Each row below holds a small network's activations on one input, seen along a few directions.
In each table, some parts of the input vary, and every possible input appears once, in random order.
Descriptions start from the smaller parts, as in this example, which fits no table here: line(6) and (point or ring(9) or (values(2) and ring(5))).
Shared parts are said once, and a part with two or three values counts as separate values.
(in the rows, 128 means zero)

Other details of the inputs shift rows strongly along two fixed directions, in all tables alike. That doesn't count.

Table:
R1: [180 150  84 197  86 135 184 161 109 135 132 103 163  71 108]
R2: [104 102 152 111  98  93  93  95  96 172 122 162 124 157 103]
R3: [113 129 128  64 177 121 114 135 146 127 115 129 110 162 166]
R4: [117 132 136 143  88 117 137 129 124 131 111 167 141 147 112]
R5: [125 127 132 112 130 106 136 104 123 139 131 163 119 184 131]
R6: [122 117 122  95 110  79 131  96 107 181 117 153 125 147  96]
R7: [115  97 147  78 154 115  83 145 131 146 118 126 122 163 171]
R8: [133 117 131 148  84 117 134 136 108 152 120 133 143 125 112]
R9: [130 139  91 143  92 103 150 104 129 153 125 145 114 107  92]
R10: [180 157  78 236  59 138 205 151 116 126 123 142 170  94 100]
R11: [146 136  93 191  99 132 153 106 125 130 150 122 119  94 103]
R12: [113 124 152  85 158 150 109 142 148 105 129  94 124 109 136]
R13: [110 130 132  67 126  81 132 104 129 157 108 182 116 193 122]
R14: [126 129 125 130 101  96 153  97  98 162 127 163 117 173 108]
R15: [113 106 157 102 126 121  93 125 115 142 130 132 123 153 140]
R16: [164 155  80 174 101 120 180 154 113 138 118 133 148 109 126]
R17: [158 143 109 150 156 178 150 168 152  89 142  61 145  67 144]
R18: [120 142 147 115 193 181 120 145 165  67 140  81 116 107 160]
R19: [141 146  93 176 118 152 132 151 150  98 131 103 130  55 125]
R20: [181 172  85 219  84 138 223 121 122 121 144 129 154  98  84]
R21: [160 155 104 166 169 176 166 152 151  84 147  78 132  93 152]
R22: [123 147 133 117 179 186 126 163 167  63 126  81 126  87 157]
R23: [154 131 109 135  90  77 177  94  92 190 139 146 130 156  91]
R24: [115 113 140  88 181 136  86 144 138 121 125 129 112 171 194]
R25: [113  95 132  97  93  60 103  98  92 207 106 181 125 181 111]
R26: [117 132 130 124 185 171  99 127 176  75 151  79 101  84 153]
R27: [ 99 110 159  58 134  98  88 130 121 149 113 143 120 155 134]
R28: [119 102 135 101 120  81 114  82  97 184 133 157 115 174 109]
R29: [114 114 140  92 197 160  83 172 161  92 117 104 120 142 207]
R30: [ 99 137 164  89 185 179  83 170 179  47 118 107 129 107 169]
R31: [160 139 108 218  80 152 174 115 104 123 150 103 152  65  69]
R32: [133 126 127 128 161 157 102 160 144  98 127  88 140  76 146]
R33: [142 113 116 153  87  93 131 104  88 182 128 155 137 143 104]
R34: [106 115 165  70 148 111 109 104 127 142 137 125 109 158 123]
R35: [109 135 146  94 180 164  94 169 158  76 115 103 123 111 173]
R36: [196 143  78 238  58 134 200 143  88 154 146 114 166  86 100]
R37: [121 132 136 145  80 105 141 109 107 144 121 178 136 164 105]
R38: [123 121 131 112 102  82 127 105 106 168 118 193 125 201 130]
R39: [160 145 105 176 169 186 154 158 147  79 150  76 134  97 165]
R40: [121 121 124 151 155 168  86 142 157  90 144 100 112  89 161]
R41: [ 93  97 159  95 124 112  76 120 122 147 112 144 124 142 122]
R42: [ 92 132 161  63 155 131 106 124 157  99 113 145 114 153 133]
R43: [ 99 133 165  80 153 125 115 105 148 108 128 147 110 165 125]
R44: [129 139 119 113 114  99 139 133 126 138 109 169 136 157 127]
R45: [164 161 102 224  62 142 207 116 109 117 142 142 153 103  71]
R46: [133 137 132 160 138 177 116 163 144  77 130  78 150  41 120]
R47: [107 115 131 105  88  72 127 111  98 184  99 189 122 190 120]
R48: [108 113 130 127 163 162  73 152 168  89 128 102 111  94 170]
R49: [114 129 149 117 170 185 101 148 162  70 134  70 132  59 129]
R50: [128 117 126 108 107  70 141  75  96 192 131 158 120 162  87]
R51: [115 103 155  73 187 136  86 129 138 122 145 102 110 161 173]
R52: [161 138 112 195  81 140 180 122 100 135 151 109 146  96  87]
R53: [ 95 109 164  74 133  93 101  79 117 159 130 146 108 157  97]
R54: [101 113 153  90 145 118  91 124 122 134 118 151 112 177 159]
Description of these inputs: ring(6) and (point or (values(2) and line(4))).
The inputs of R28 and R32 match in every part but the ring(6) part. If R5 is changed in the same way as R28 into R32, which row does it become? -> R44
The inputs of R2 and R41 match in every part but the ring(6) part. If R40 is changed in the same way as R2 into R41, which row does it become? -> R48
Which other rows does R20 become when the line(4) part takes its other values? List them by row number. -> R21, R23, R50
A walk changes only the ring(6) part. It starts at R37 and steps to R4. List the rest of the walk in order. -> R30, R42, R43, R45
Which other rows does R8 become when the values(2) part takes its other values? List them by row number. -> R7
Which other rows agree with R42 in the ring(6) part? List them by row number. -> R3, R6, R9, R12, R13, R17, R22, R49

Table:
R55: [110 132 132  82 132  71 147  53 122 171 132 211  92 236 115]
R56: [ 90  84 182  95  79  66  72  95  80 198 107 192 141 187 100]
R57: [ 95  73 119  72  80  36  66  98  96 230 101 186 112 163 107]
R58: [117 137 141  96 182 177 104 214 164  61  89 105 149 116 196]
R59: [102  99 129  69 180 113  80 101 137 153 143  92  89 112 137]
R60: [164 157  80 179  92 128 192  98 127 132 143 106 131  42  47]
R61: [109 113 128 105 182 128 112  99 140 139 154 134  88 196 181]
R62: [106 131 173 121 108 147 127 114 124  91 136 130 139 112  86]
R63: [113  99 134 103 197 182  49 160 169  94 142  47 107  47 188]
R64: [149 124 109 175 142 157 123 138 135 112 147 115 121 138 186]
R65: [ 80 113 183  76  76  91  95  86  97 163 109 191 126 184  78]
R66: [175 187  90 171  95 132 242 151 139 119 120 122 160 107  91]
R67: [131 133 128 176 140 155  99 160 149  87 123 145 135 136 179]
R68: [ 86 138 148  78 182 169  79 149 190  49 124  87 111  55 135]
R69: [126 118 169 120 170 168 110 104 133  97 168  66 123 109 118]
R70: [126 125 175 114 166 173 124 102 137  85 159  88 127 104 100]
R71: [ 93 148 157 108 213 203  93 162 201   9 139 112 108 130 196]
R72: [101 147 155  36 187 127 116 168 163  81 103 137 125 163 172]
R73: [104 148 155 100 185 157 122 117 190  63 138 134  97 166 164]
R74: [133 105 125  84 170 144  91 200 144 117 108 108 143 146 208]
R75: [140 108 114  58 123  34 135 116  78 227 107 173 114 230 146]
R76: [103 114 143 121 189 187  39 186 183  64 118  68 136  29 176]
R77: [170 128 118 223  89 148 187 103  81 148 175  82 148  78  71]
R78: [115 154 124 151 104 133 140 129 140 101 118 184 118 164 134]
R79: [ 98 115 143  52 224 149  60 113 172  90 144  61  94  91 152]
R80: [ 89 113 137 105  85  63 108  97 101 169  84 242 106 238 134]
R81: [204 151  62 201  61 109 219 158  79 183 120 126 165 112 125]
R82: [149 166  83 183  49 102 206  92 127 149 126 130 133  61  29]
R83: [113  94 132 119 155 141  68 146 146 117 127 149 116 183 200]
R84: [177 130  67 214  83 120 162 126 104 165 146  83 132  39  82]
R85: [165 141 100 128 185 153 166 165 136 111 141  67 140 117 172]
R86: [193 147  69 252  96 148 191 132 106 132 162 119 133 110 132]
R87: [ 76 105 136  79  94  72  77 114 120 167  82 179 114 130 103]
R88: [160 161 137 214  73 167 204 113 126  89 155  93 156  59  46]
R89: [148 138 118 130 136 130 127 194 131 117  96 130 165 124 173]
R90: [101 110 171 147  95 152  99 136 112 111 110 134 150 110 107]
R91: [ 98  63 172  91  90  83  62 104  84 195 124 166 134 186 117]
R92: [200 182  74 187 118 160 248 151 126 109 134 101 165  79  99]
R93: [150 140  94  77  92  25 197  80  73 233 115 192 129 225  92]
R94: [179 166  66 230  84 127 226  86 106 144 158 143 136 133  95]
R95: [ 72 122 135  54  79  53  91  87 119 185  90 200 103 155  79]
R96: [105 149 147  54 157 129 114 174 154 101  92 147 129 164 167]
R97: [133  96 159 152 127 158  96 130 105 133 156  86 137 105 137]
R98: [182 127 117 247  86 165 168 131  87 141 170  68 156  61  83]
What is each input in this table made of? -> values(4) and ring(11)
The inputs of R92 and R55 match in every part but the values(4) part. If R72 is changed in the same way as R92 into R55, which row does it become? -> R71
A walk changes only the ring(11) part. It starts at R68 and steps to R82. List the rest of the walk in order. -> R60, R79, R59, R84, R63, R57, R76, R87, R95
Which other rows does R69 become when the ring(11) part takes its other values? List them by row number. -> R56, R62, R65, R70, R77, R88, R90, R91, R97, R98

Table:
R99: [118 135 111 127 100 125 148 159 134 136 115 139 108 149 163]
R100: [113 124 155  63 140 109 120 148 123 138  97 156 136 189 150]
R101: [128 113 155 126 146 167  90 143 135  92 155 103 133 122 156]
R102: [111 108 124  81 146 108  96 139 127 148  96 168 127 178 165]
R103: [107 138 133 134 118 114 108 116 132 131 115 146 124 105 106]
R104: [107 128 163  83 183 139 125 111 127 118 128 108 112 155 141]
R105: [121 150 118 154  78 101 162  88 113 135 130 178 118 132  73]
R106: [125 142 143 138 104 148 150 139 129 103 116 117 152  85  87]
R107: [131 133 102 146 137 126 135 133 135 126 110 159 132 156 151]
R108: [107  90 152 110 145 116  76  97 129 147 131 155 114 180 145]
R109: [157 142 105 155 132 121 141 129 147 130 140 112 137  90 124]
R110: [105 115 162  57 155 111 119 114 102 155 117 124 121 167 126]
R111: [131 136 107 154 110 145 161 138 116 131 138  83 100 102 133]
R112: [128 111 172 123 148 173 105 154 138  94 141  87 153 116 146]
R113: [149 108 131 173 106 137 109 153 111 134 135 106 152  93 127]
R114: [108 108 142  84 173 120  85 141 110 142 121 102 117 121 151]
R115: [114 106 149 138 128 171  99 156 151 101 151  83 106 115 170]
R116: [146 118 126 179  79  95 130 107  95 174 134 156 138 137 105]
R117: [143 124  99 157 137 149 142 131 107 136 129 100 135  95 119]
R118: [134 145 126 117 159 165 119 172 145  78 126 118 135 128 175]
R119: [ 81 113 142  88 145 110  85  91 144 135 110 169 105 154 119]
R120: [143 140 105 140  93 102 169 101  75 168 137 142 125 138  92]
R121: [110 126 135  90 151  94  96 135 129 146 100 170 118 177 170]
R122: [159 140  99 127  84  88 167 106 113 164 144 153 135 137  88]
R123: [154 125  98 134  85  71 148 121 108 184 126 143 148 113  95]
R124: [149 133  98 151  80  84 152 150  91 171  97 167 151 134 125]
R125: [172 154  83 199 104 182 184 170 169  87 158  52 129  40 132]
R126: [196 164 100 205 123 198 200 178 158  71 152  47 181  24 103]
R127: [126 123 154 147 158 171 101 129 147  77 163 107 123 128 158]
R128: [124 142 134 127 185 166 127 121 135  83 151  92 105 119 153]
R129: [124 133 133 131 185 155 105 137 132 109 134  85 115  96 157]
R130: [137 124 115 124 181 153 113 125 178  96 141 101 124 108 152]
R131: [123 127 157  71 176 126 123 119 166 115 134 119 120 156 135]
R132: [107 137 135  87 151 105 116 123 133 120 120 175 109 202 162]
R133: [146 157 124 159 129 147 175 154 135 100 117 131 151 139 133]
R134: [ 83 125 175  71 141 110 111 100 140 124 111 160 114 162 106]
R135: [123 130 138  80 175 122 111 110 164 106 150 130 103 155 146]
R136: [123 104 125  74 168 122  89 125 158 132 128 118 126 133 149]
R137: [122 130 115 145  66  84 131 120  96 167 105 158 143 100  74]
R138: [112 137 112 144  43  98 158 111 115 159 115 152 103 121  85]
R139: [122 125 104 148  70 100 138 104 105 162 107 166 140 114  71]
R140: [142 129 152 173 116 155 149 126 127 110 147 112 152 125 117]
R141: [140 130  94 165 110 104 164  85  91 174 126 148 120 141  96]
R142: [131  95 142 142 154 172  80 148 141 103 138  96 140 109 156]
R143: [126 143 117 138  64 100 152 103 100 146 123 170 131 121  70]
What is each input in this table made of? -> values(5) and (point or (values(2) and line(4)))
The inputs of R124 and R123 match in every part but the values(5) part. If R102 is changed in the same way as R124 into R123, which row does it become? -> R136
The inputs of R105 and R128 match in every part but the values(5) part. If R143 is changed in the same way as R105 into R128, which row does it become? -> R120
Which other rows does R104 become when the values(2) part takes its other values? List them by row number. -> R110
A walk changes only the line(4) part. It starts at R103 and steps to R119. List the rest of the walk in order. -> R105, R134

Table:
R144: [171 140  85 183 165 180 145 169 144  96 150  59 134  64 173]
R145: [ 80  99 177  66 107  95  78 107 108 156 114 173 113 189 126]
R146: [126 135 134 152  79 136 138 153 119 120 111 132 149  92  99]
R147: [138 120 116 174  68 111 133 129 100 158 118 168 153 140 114]
R148: [ 87 118 178  91 178 169  63 126 163  69 134 116 118 119 145]
R149: [ 80 114 163  69 145 100 100  75 136 141 127 175  87 208 129]
R150: [113 145 152  68 185 149 119 167 166  74 107 130 132 156 173]
R151: [152 150 119 195 155 197 156 130 162  60 172  69 122  72 132]
R152: [ 96  97 157  46 154  77  80  68 113 181 135 138  97 161 108]
R153: [146 118  93 151  78  84 145 134  98 187 108 146 149 113 101]
R154: [ 95 108 160  63 167 143  74 152 146 112 119  88 120 103 150]
R155: [118 145 120 107 166 155 130 138 171  87 130  90 113  84 130]
R156: [ 89 116 137  54 131  77  86 134 129 155  86 197 109 204 163]
R157: [142 128 104 136 166 155 117 161 144 108 133  96 123 109 176]
R158: [122 116 152 158 104 147 124 124 112 124 136 120 133 124 117]
R159: [ 95 111 139  78 128  84  89 118 119 157 106 197 106 217 165]
R160: [172 147  93 138 111  95 202 108  98 176 138 131 136 153 106]
R161: [129 140 126 150  96 119 142 114 122 131 124 137 140  89  78]
R162: [140 129 113 150  89 100 153  87  99 166 136 137 134 104  62]
R163: [129 158 113 144 111 133 160 124 148 109 127 131 123 101 101]
R164: [151 159 118 156 116 141 183 140 125 105 128 146 149 152 129]
R165: [147 140  94 142  96  93 178  80 110 173 144 132 110 126  79]
R166: [171 121 100 188 153 181 125 168 138 106 151  48 150  45 152]
R167: [105 126 143  75 193 154  98 121 171  91 140  95  96 120 150]
R168: [ 89 133 159  89 172 161  94 123 174  71 134 128 102 142 155]
R169: [155 128 101 181 124 135 143 133 117 131 147 126 125 138 157]
R170: [151 142  78 154 105 108 161 149 117 152 112 134 137 111 132]
R171: [112 127 130  92 170 139  89 165 156 103 110 128 115 138 190]
R172: [117 145 151  67 195 152 117 163 165  82 117 114 126 150 178]
R173: [174 155 118 186 171 196 176 158 149  63 165  70 145 103 160]
R174: [157 125 121 219 134 200 124 169 140  78 143  81 158  72 154]
R175: [130 133 110 135  86  89 152  97 105 167 120 143 138  97  61]
R176: [149 134  99 189  83 110 163 119  99 157 125 168 132 162 128]
R177: [142 123 108 156  73  94 136 138 103 170 108 159 151 123 110]
R178: [140 145 144 139 175 176 150 147 148  76 137 109 135 150 165]
R179: [136 124 137 166 120 136 131  92 117 127 158 115 128 108  93]
R180: [156 155  93 124 100  87 200 126 107 167 112 151 144 148 101]
R181: [156 114  97 163  82  97 143 125  93 184 124 140 146 120 104]
R182: [156 110 116 189 109 136 126 131 108 142 148 116 143 118 134]
R183: [ 94 114 172  78 164 159  70 161 153  89 120  93 122 103 158]
R184: [ 92  86 175  70 125  87  78  88  98 175 138 151 101 197 130]
R185: [145 118 123 145 112 133 137 125 106 151 145  84 130  89 108]
R186: [127 127 138 170  86 114 145  82 100 148 137 157 134 133  72]
R187: [ 89 123 161  81 137 121  87 119 144 110 108 151 125 126 110]
R188: [ 90  89 166  42 133  84  75 103 106 178 120 142 103 175 127]
R189: [164 148  97 134 105  94 198 114 101 168 127 148 139 159 104]
R190: [101 107 152  90 156 141  61 169 154 102 100 132 136 127 170]
R191: [127 159 110 150  86 122 170 123 141 113 115 156 130 111  88]
The inputs of R171 and R163 match in every part but one. If R169 is changed in the same way as R171 into R163, which row does it become? -> R151
The inputs of R181 and R189 match in every part but one. If R182 is changed in the same way as R181 into R189, which row does it become? -> R173
What is each input in this table made of? -> ring(6) and ring(8)
Which other rows does R158 become when the ring(8) part takes its other values? List them by row number. -> R145, R146, R154, R183, R184, R185, R188
Which other rows does R186 become when the ring(8) part takes its other values? List them by row number. -> R148, R152, R161, R162, R175, R179, R187
